These are the activations of a small neural network, seen along a few directions. Each row is one input.
Each table varies a few parts of the input and shows all the possible inputs, shuffled.
A made-up example of a description, with smaller parts first: line(6) and (point or line(11) or (values(2) and ring(8))).
Shared parts are said once, and a part with two or three values counts as separate values.
(in the rows, 128 means zero)

Other details of the inputs shift rows strongly along two fixed directions, in all tables alike. That doesn't count.

A family of inputs:
row 1: [114  84 123 162 116 162 125 126  87  95 168 161 111 136 118]
row 2: [112  67 158 178 116 170 148 147 108  80 184 161 104 126 118]
row 3: [147 163 147 113 123  68 125 133 132 129 150  96 120  84 124]
row 4: [133 168 144 123 128  97 137 120 125 123 119 121 127 110 119]
row 5: [171 135 151 119 142  94 121 147 136 114 160  90 106  81 121]
row 6: [ 92  58 142 144 115 169 132 117 138  98 157 149 121 138 117]
row 7: [112  98 127 165 104 167 127 126  83 111 158 167 115 145 132]
row 8: [137 146 148 197 106 141 136 149  64 101 161 176 105 122 134]
row 9: [156 100 152 147 138 140 138 153  96  89 171 143  98 108 116]
row 10: [ 95 113 127 142 118 163 136 115 137 125 114 173 145 178 130]
row 11: [ 93 108 107 140 114 185 135 105 155 144 100 142 150 187 137]
row 12: [ 28  18  92  69 133 203 107  89 236 158  51 127 173 192 139]
row 13: [163 169  93 120 133  77 117 122 119 141 140  59 113  93 121]
row 14: [112  97 136 157 109 159 128 127  83 109 160 173 120 141 127]
row 15: [147 197  48  47 149  28  81 110 192 195  47  13 148  94 142]
row 16: [ 65  63  60  74 125 186 101  57 180 167  93  93 156 184 122]
row 17: [157 158 155 117 146 114 134 136 126 128 119 120 124 111 126]
row 18: [163  99 138 183 126 161 125 162  63  87 185 155  85 112 129]
row 19: [161 136 177 175 124 143 151 170  97  88 150 183 110 130 133]
row 20: [160 194 119 155 115  84 125 137 112 130 128 124 125 119 137]
row 21: [ 92  77 122 136 117 182 132 113 117 133 135 150 140 165 128]
row 22: [ 89  93  96  72 138 196 109  77 206 183  57 122 184 209 143]
row 23: [143 137 113 127 136  99 131 126 110 120 150  98 113 108 113]
row 24: [179 215 109  67 156  47 111 113 173 178  82  63 150 112 133]
row 25: [133  99 151 181 124 128 137 190  85  67 144 185  96 104 135]
row 26: [104  84 125 185 107 158 129 176  83 100 150 211 112 123 132]
row 27: [ 88  99 146 129 128 180 153 116 137 122 111 149 138 159 125]
row 28: [167 199 139  61 158  53 114 114 191 174  92  44 149  86 132]
row 29: [153 188 129 134 136  84 132 136 112 141 126 101 131 105 129]
row 30: [138 121 153 173 121 135 146 155  62  98 175 164 104 121 125]
row 31: [ 97 114 117 139 115 175 136 116 142 139 109 156 150 184 132]
row 32: [133 140 102 152 114 100 118 163 101 129 129 145 110  95 135]
row 33: [180 169  98  76 154  69  98 115 143 155 125  47 125  90 123]
row 34: [155 162 115 101 134  65 124 120 128 122 140  78 113  84 108]
row 35: [ 94 112 135 130 114 162 143 110 153 119 106 166 147 170 126]
row 36: [160 214 109 101 140  50 129 120 154 163  98  77 147 113 129]
row 37: [ 71  66 132  94 123 178 133  95 182 147 112 115 153 166 123]
row 38: [ 92  62 106  74 139 203 111  82 168 164  97 126 158 182 133]
row 39: [142 159 140 173 108 119 133 142  97 109 143 169 125 137 133]
row 40: [151 170 167 169 118  90 154 161 130 107 150 135 121 110 131]
row 41: [ 61  30  75  28 152 219 101  45 215 179  68  93 170 206 119]
row 42: [ 29  45  71  41 131 187 117  78 226 179  41 127 176 182 123]
row 43: [119  78 134 194 117 155 123 182  76  77 148 201 106 125 143]
row 44: [ 96 102 141 144 117 179 155 123 150 115 114 167 145 174 127]
row 45: [176 177 124  78 154  63 112 123 129 159 123  72 125  92 126]
row 46: [ 67  80  95  65 130 172 119  65 173 163  93 120 160 178 122]
row 47: [118  80 122 124 126 190 118 117 119 140 130 143 128 161 137]
row 48: [130 138 114 137 125  90 125 160 103 124 129 155 114  93 128]
row 49: [154 215 111  79 150  47 123 106 152 174  93  52 147  97 123]
row 50: [171 141 163 131 136 103 137 155  95 109 157 129 105  94 125]
row 51: [119 108 194 206 110 165 163 168  88  73 175 191 109 124 130]
row 52: [153 201 120 114 134  65 118 116 122 150 115  92 137 100 128]
row 53: [152 173 131 102 133  70 138 131 125 137 131  78 124  94 120]
row 54: [143 175 163 136 124  81 136 138 131 120 140 116 124  92 126]
row 55: [148 119 158 188 124 177 138 154  75 101 154 177 106 135 140]
row 56: [177 186 136 118 148  89 116 135 118 148 121 101 128 101 135]
row 57: [146 122 173 182 133 166 145 160  66  90 161 191 105 130 133]
row 58: [152 200 112 124 133  78 126 123 124 155 116  74 129 104 134]
row 59: [149 151 113 132 139  73 114 162 111 121 117 125 116  89 135]
row 60: [147 176 146 151 128  94 136 139  88 114 144 143 117 105 127]
row 61: [136 120 120 141 129 118 126 126  94 105 161 132 108 112 113]
row 62: [114  78 118 156 123 176 132 130 101 106 162 148 116 145 126]
row 63: [150 208 124  81 129  38 122 109 196 165  95  62 154 102 126]
row 64: [ 64  66 117 107 119 162 122 130 185 139  97 152 145 142 128]
row 65: [ 91  89 100  98 131 212 116  87 191 164  69 133 166 206 144]
row 66: [153 182 124  81 134  51 123 113 137 145 122  74 127  86 116]
row 67: [170 148 165 124 135  90 127 156 120 121 160 109 112  84 131]
row 68: [137 122 135 180 111 146 138 152  68 111 168 151 104 124 132]
row 69: [140 103 151 176 124 135 153 156  79  78 182 151  93 106 110]
row 70: [116  92 166 143 122 183 140 135 162 115 126 173 141 165 139]
Description of these inputs: line(5) and (values(2) or (values(3) and line(4))).
Question: Changing only the line(5) part turns row 3 into row 7. The same change can be made to row 54. Which row results?
Answer: row 8
Question: Change only the values(3) part in row 31. List by row number the other rows that result.
Answer: row 22, row 39
Question: Change only the values(3) part in row 35. List by row number the other rows that result.
Answer: row 19, row 44
Question: Change only the values(2) part in row 12. List by row number the other rows that result.
Answer: row 64
Question: Change only the line(4) part in row 44. List by row number the other rows that result.
Answer: row 27, row 53, row 69

A family of inputs:
row 71: [159 161 118 103 141  77 118 128 135 141 130  77 123  92 125]
row 72: [ 94  65 120 135 122 189 125 115 124 120 137 155 127 160 126]
row 73: [166 132 162 184 124 114 142 174  64  78 188 157  89  91 123]
row 74: [105  79 119 130 128 168 127 124 127 119 130 144 125 145 126]
row 75: [166 171 116 100 140  61 113 132 129 144 130  76 120  83 125]
row 76: [125 154 111  90 134 107 117 107 169 162  89  97 152 134 133]
row 77: [114 145 112  76 137 120 121  93 183 166  81  94 159 147 130]
row 78: [122 100 160 195 111 175 146 162  87  87 157 202 113 146 135]
row 79: [110  84 134 126 130 166 130 122 125 118 139 144 125 142 123]
row 80: [147 145 117 125 132  96 121 133 109 126 140 107 114 102 123]
row 81: [166 165 128 115 139  74 121 139 117 133 141  89 114  84 125]
row 82: [163 134 158 184 121 115 141 167  58  81 190 157  89  94 121]
row 83: [105 110  94  73 138 137 111  84 172 165  99  80 149 145 123]
row 84: [131 164 106  93 137  95 120 114 165 159  89  92 148 127 132]
row 85: [163 163 163 193 114 111 146 170  68  92 170 167 103 104 132]
row 86: [ 54  50 122 109 122 231 130  88 176 146  87 166 164 208 135]
row 87: [116 122 133 140 124 145 132 132 126 125 118 154 134 143 133]
row 88: [125 153 117  92 136 112 125 106 171 156  92  96 150 139 129]
row 89: [124 152 115  94 135 114 122 108 171 160  91  95 151 138 132]
row 90: [119 129 137 140 121 147 138 124 127 124 126 148 134 148 129]
row 91: [170 164 125 126 135  71 120 146 113 125 145  94 111  83 125]
row 92: [ 77  60 122 124 120 186 130 110 147 121 126 150 134 158 122]
row 93: [104 106 130 145 117 170 133 122 129 126 122 162 138 162 133]
row 94: [141 169 141 141 121  86 137 144 125 124 130 128 126 107 130]
row 95: [109  68 141 162 120 183 134 144  94  95 155 181 111 142 127]
row 96: [155 184 125 133 128  78 129 140 116 134 125 114 126 105 131]
Question: Changing only one part turns row 80 into row 96. The same change can be made to row 73. Which row results?
Answer: row 88
Question: What is each input in this table made of?
Answer: values(2) and (point or (values(3) and line(4)))
Question: Change only the line(4) part in row 88. List by row number the other rows that result.
Answer: row 78, row 84, row 89

A family of inputs:
row 97: [126 157 131 152 117 103 146 146 106 122 126 150 127 114 129]
row 98: [127 106 154 182 115 187 137 151 101 108 131 213 133 172 147]
row 99: [170 221 124 136 122  52 117 122 104 148 139  75 120  86 131]
row 100: [124  86 208 144 141 199 168 124 109  91 171 168 124 160 114]
row 101: [ 85  74 166 120 110 163 135 124 208 120 120 147 145 143 127]
row 102: [ 84 126 103  72 127 153 114  83 167 184  75 116 161 163 138]
row 103: [171 184 116 114 131  34 127 149 109 117 134 103 104  68 106]
row 104: [104  71  73  80 145 166 105  86 169 158 108  66 145 153 128]
row 105: [169 211 135 156 135  48 143 173 115 116 114 122 126  92 142]
row 106: [ 89  69  93  73 148 151 109 108 173 148  90  96 137 133 124]
row 107: [135 129 131 139 127 109 130 147  81 111 166 147 106 114 118]
row 108: [155 157 144 205 117 140 142 159  88  98 154 165 119 138 142]
row 109: [113  75 128 169 104 189 132 122  91  89 167 173 103 149 118]
row 110: [138 125  86  50 152  99  88  98 172 183  96  51 142 109 127]
Question: What is each input in this table made of?
Answer: values(2) or (values(3) and line(4))
Question: Change only the values(3) part in row 110. List by row number the other rows that result.
Answer: row 104, row 106
